These are the activations of a small neural network, seen along a few directions. Each row is one input.
Each table varies a few parts of the input and shows all the possible inputs, shuffled.
Descriptions start from the smaller parts, as in this example, which fits no table here: one of 2 separate values, together with either a single point or one of 9 places around a ring or (one of 6 places along a line, together with one of 8 places around a ring).
Shared parts are said once, and a part with two or three values counts as separate values.
(in the rows, 128 means zero)

Other details of the inputs vary at random and push rows far along two fixed directions, the same in every table; ignore that.

Rows:
x1: [127 112 141 150 140 125 129 150 134 112  94 142 112 143 129 133]
x2: [143 118 144 145 127 103 119 123 137 147  86 140 118 133 134 116]
x3: [159 115 116 114 105 133  74 142  59  93 163 205  53 135  74 132]
x4: [137 168 106 102 128 134  79 122 101 117 222 149  97 113  65 193]
x5: [123 114 110 117 115 118 134 140 129 105  94 113 137 158 124 104]
x6: [112 155 115 133 141 135 130 124 125 162 155 114 138 124 109 146]
x7: [108 153  96 123 134 130 153 112 161 120 171  68 150 114 139 145]
x8: [121 145 133 141 138 149 160 100 163 152 105 100 148 128 153 121]
x9: [105 161 122 121 130 127 111 131 143 141 157 118 143 116 124 167]
x10: [165 105 150 130 125 119 137 104 123 110 100 152 131 123 151 100]
x11: [159  79 147 139 129 128 118 132 117  97  89 168 100 134 126  83]
x12: [112 147 138 145 138 126 122 153 154 140 141  89 154 119 133 144]
x13: [136 120 132 152 151 126 133 124 110 131  93 145 100 145 109 117]
x14: [121 106 108 123 110 114 151 107 139 127  96 119 148 153 162 111]
x15: [146 104 149 166 144 116 135 123 135 134  60 136 119 140 136  97]
x16: [149 120 148 125 128 131 149 113 139 127  97 134 156 117 178 105]
x17: [106 146  88 106 126 135 145 111 139 119 178  81 156 136 163 146]
x18: [114 152 134 110 102 134 128 144 131 152 172 104 160 112 143 144]
x19: [171 103 138 116 118 125 130 109 107 112  89 180 111 132 158 111]
x20: [ 98 144 103 108 144 126 145 152 146 108 180  66 141 121  96 149]
x21: [124 114  99 123 100 111 136 119 121 119 108 133 135 153 122 115]
x22: [117 133 100 127 125 104 148 127 147 131 127 104 133 126 114 121]
x23: [136 119 140 145 139 134 151  98 148 126  66 152 110 146 151 106]
x24: [159 108 119 100 102 124  85 108  50 109 144 214  67 125  91 142]
x25: [152 119 132 134 132 120 118 101 120 139 109 158 108 134 110 125]
x26: [132 131 128 135 127 106 104 131 119 130 111 161 100 137 114 140]
x27: [105 132 132 137 155 147 155 135 135 139 137 100 136 129 116 137]
x28: [119 119 149 155 139 128 144 150 165 136 105  91 151 126 148 127]
x29: [122  97 114 106 131 124 139 135 128 102 101 105 126 158 132 106]
x30: [155 118 143 147 130 131 140  94 148 135  82 134 122 136 140 113]
x31: [134 136 137 135 130 126 126 117 150 126  97 139 119 134 144 135]
x32: [ 99 152 104 121 140 118 148 157 157 123 154  63 157 122 112 135]
x33: [ 95 148 131 120 109 153 118 160 124 131 166  86 152 105 137 140]
x34: [107 133 123 111 123 159 123 164 136 127 169  96 155 107 143 141]
x35: [149 120 138 116 121 116 111 113 105 122 152 161 124 119 115 120]
x36: [ 94 140 127 129 158 147 145 150 133 122 153 108 134 132 113 152]
x37: [131 161 105  99 129 124  73 126  94 128 222 155 101 114  59 190]
x38: [120 129 142 156 138 118 131 151 151 127  89 117 136 139 148 129]
x39: [121 152 132 114 115 133 114 139 117 141 186 121 147 110 122 137]
x40: [118 101 136 126 118 152 125 148 122 120 106 121 125 114 153 114]
x41: [143  95 142 136 130 140 126 140 127 115  93 148 120 130 147  89]
x42: [143 127 129 137 134 115 113 113 116 149 125 145 111 129 102 129]
x43: [113 157 110 117 140 144 123 112 122 154 174 124 132 121  97 156]
x44: [121 144 136 127 122 139 112 152 128 123 181 106 141 111 115 126]
x45: [138 118 148 121 113 123 146 121 139 145  95 133 155 123 178 110]
x46: [125 134 155 131 115 119 139 131 150 149 142  99 166 116 150 108]
x47: [129 124 134 119  92 128 113 128  92 135 138 146 112 121 126 130]
x48: [172 122 110  94 120 122  67 111  37  95 191 236  53 124  55 148]
x49: [109 149 138 129 122 148 125 160 144 137 164  92 162 112 144 121]
x50: [126 116 141 144 140 122 146 103 143 139  64 154 122 144 149 106]
x51: [141  98 148 158 144 130 145 128 138 131  82 125 120 137 128 110]
x52: [143 119 138 114 112 136 137 113 116 125 106 139 132 114 168 127]
x53: [102 147 100 117 129 118 153 122 166 138 159  76 160 113 129 142]
x54: [140 110 134 151 136 112 136 114 120 134  64 176  95 151 128 105]
x55: [ 95 152 129 142 154 135 144 151 140 133 132 100 148 132 131 144]
Each input here is: one of 5 places along a line, together with either one of 2 separate values or one of 4 places along a line or one of 5 places around a ring.
- Changing only the place on the line of 5 turns x9 into x26. The same change can be made to x14. Which row results? => x21
- Changing only the place on the line of 5 turns x36 into x23. The same change can be made to x28. Which row results? => x4
- Change only the place on the line of 4 in x49. List by row number the other rows that result. => x3, x33, x44
- Start at x38 and move only the place on the ring of 5, one step at a time. The first step leads to x55. Which rows follow, in order? => x13, x15, x12
- Change only the place on the line of 5 in x7. List by row number the other rows that result. => x20, x22, x32, x53

Rows:
x56: [156  92 141 116 106 124 136 117 118 106  83 157 126 131 172  90]
x57: [103 139  90  99 127 139 115 160 106 101 211 101 128 125  85 151]
x58: [ 90 186 149 133 140 148 129 148 166 182 193  58 197  88 139 174]
x59: [ 78 172 133 146 158 143 153 147 178 168 147  56 186 115 142 157]
x60: [140 139 110 138 147 110 112 102 108 128 121 172  79 148  78 149]
x61: [124  93 142 166 147 117 187 121 186 127  16  91 142 156 176  78]
x62: [145 128 141 121 104 128 128 102 133 146 113 143 142 116 165 117]
x63: [142  82 115 132 118 104 149 118 133 103  58 133 111 162 140  78]
x64: [131 120  85 125 137 114 118 117 101 101 135 152  72 155  71 144]
x65: [ 98 167 129 139 156 135 115 153 144 146 174  99 139 117  93 174]
x66: [ 81 147 122 140 147 141 152 168 175 132 140  44 169 122 133 139]
x67: [ 92 141 110 113 132 138 156 149 163 120 161  48 183 122 146 128]
x68: [157 114 164 163 137 112 147  88 151 157  50 156 125 133 161 100]
x69: [144  77 133 141 122 111 141 147 127  94  62 136 107 155 138  74]
x70: [120 150 154 146 141 132 140 120 154 169 119 112 160 113 150 135]
x71: [160 101 114  93 102 128  84 132  50  84 166 206  69 131  91 127]
x72: [147 110 125  99  99 132  92 150  74  94 167 173 101 122 115 126]
x73: [160 132 133 137 129 106 111  85 107 142 111 191  86 135  99 133]
x74: [123 116 137 115  99 124 157 124 156 137  96  93 182 122 199 100]
x75: [130 104 113 137 141 122 127 133 113 101 101 148  79 154  92 119]
x76: [110 174 127  97 108 159  84 153 104 141 250 112 155  82 112 180]
x77: [135 118 149 168 155 116 158 105 167 145  42 133 129 149 154 106]
x78: [150 133 130 106 110 145  89 122  75 124 178 179 102 110 109 145]
x79: [154 135 127 103 110 142  91 109  83 124 179 179 103 108 113 147]
- What is each input in this table made of? => one of 4 places along a line, together with one of 6 places around a ring
- Changing only the place on the line of 4 turns x62 into x79. The same change can be made to x60. Which row results? => x77
- Start at x66 and move only the place on the line of 4, one step at a time. The first step leads to x75. Which rows follow, in order? => x61, x64
- Start at x58 and move only the place on the ring of 6, one step at a time. The first step leads to x65. Which rows follow, in order? => x66, x69, x72, x76

Rows:
x80: [134 134 121 138 139 119 150  85 141 145  94 139 123 142 137 128]
x81: [182  67 120 155 143  89 141  89 114  98  17 205  44 184 100  84]
x82: [135 132 170 167 108  84 147 119 182 188  39 109 172 133 176  90]
x83: [172 128 103  89 109 128  79  88  51 102 186 225  61 124  83 162]
x84: [ 85 167 106 129 172 151 130 146 143 126 198  79 138 115  82 180]
x85: [ 90 181 118 123 164 163 125 126 135 148 205  96 144 104 103 187]
x86: [116 161 134 106 136 167 105 128 111 131 206 127 144  93 128 172]
x87: [103 138  95  86  98 129 117 156 115 112 198  87 152 118 116 142]
x88: [ 85 131 139 125 122 149 153 180 159 132 140  45 198 115 173 117]
x89: [108 158 118  87 101 144 123 129 128 135 213  84 185  87 155 149]
x90: [150 108  68 103 118 103  76 127  49  64 170 200  30 162  24 141]
x91: [166  61 131 154 138 108 135 140 112  82  26 188  54 175 115  74]
x92: [129 124 188 184 127 111 143 144 182 184  40 107 163 124 178  94]
x93: [135 103 182 147 117 147 166 134 168 143  61 100 184 115 223  72]
- Changing only one part turns x81 into x84. The same change can be made to x90. Which row results? => x91
- What is each input in this table made of? => one of 2 separate values, together with either a single point or one of 6 places around a ring

Rows:
x94: [142 104 149 141 110 114 136 130 142 133  68 132 135 135 162  92]
x95: [166 105 113 131 137 113  99 105  75  98 105 217  37 154  71 135]
x96: [135 111 142 140 125 121 163 105 157 141  57 123 148 140 178  92]
x97: [135 122 137 123 119 132 125 133 127 124 133 127 134 117 141 119]
x98: [121 145 117 116 120 123 119 123 121 137 160 128 134 124 120 147]
x99: [112 152 138 125 120 127 132 135 153 154 147  90 173 112 150 138]
x100: [103 150 139 122 127 154 125 153 134 142 171  98 159 106 139 147]
x101: [118 139 111 111 113 128 115 136 112 125 166 124 130 123 116 145]
x102: [128 128 129 144 139 123 133 125 138 130 110 126 120 136 119 123]
x103: [122 135 105 116 137 128 112 141 105 113 177 129 108 129  78 147]
x104: [105 155 116 103 125 151 129 138 134 130 199  82 165 104 135 155]
x105: [149 101 119 121 118 122 122 114 100 107 101 170  92 143 122 110]
x106: [131 110 138 152 137 114 154 117 154 139  69 115 131 142 139  99]
x107: [155  99 115 128 133 116  98 128  83  91 116 197  56 153  77 124]
x108: [ 98 170 105 118 143 141 112 141 132 136 204  97 138 115  91 179]
x109: [144  95 132 142 134 117 137 122 123 108  63 158  96 152 132 104]
x110: [111 139 121 130 139 131 135 145 139 124 146 100 141 128 119 134]
x111: [127 112 178 163 131 133 169 126 178 164  35 101 176 126 211  84]
x112: [141 137 115 109 127 136 111 112 102 117 175 152 113 120 106 148]
x113: [116 150 141 124 127 136 135 132 153 148 156  93 173 103 153 138]
- Changing only one part turns x104 into x112. The same change can be made to x97. Which row results? => x113
- What is each input in this table made of? => one of 2 separate values, together with either a single point or one of 4 places along a line or one of 5 places around a ring
- Change only the place on the line of 4 in x109. List by row number the other rows that result. => x103, x107, x110
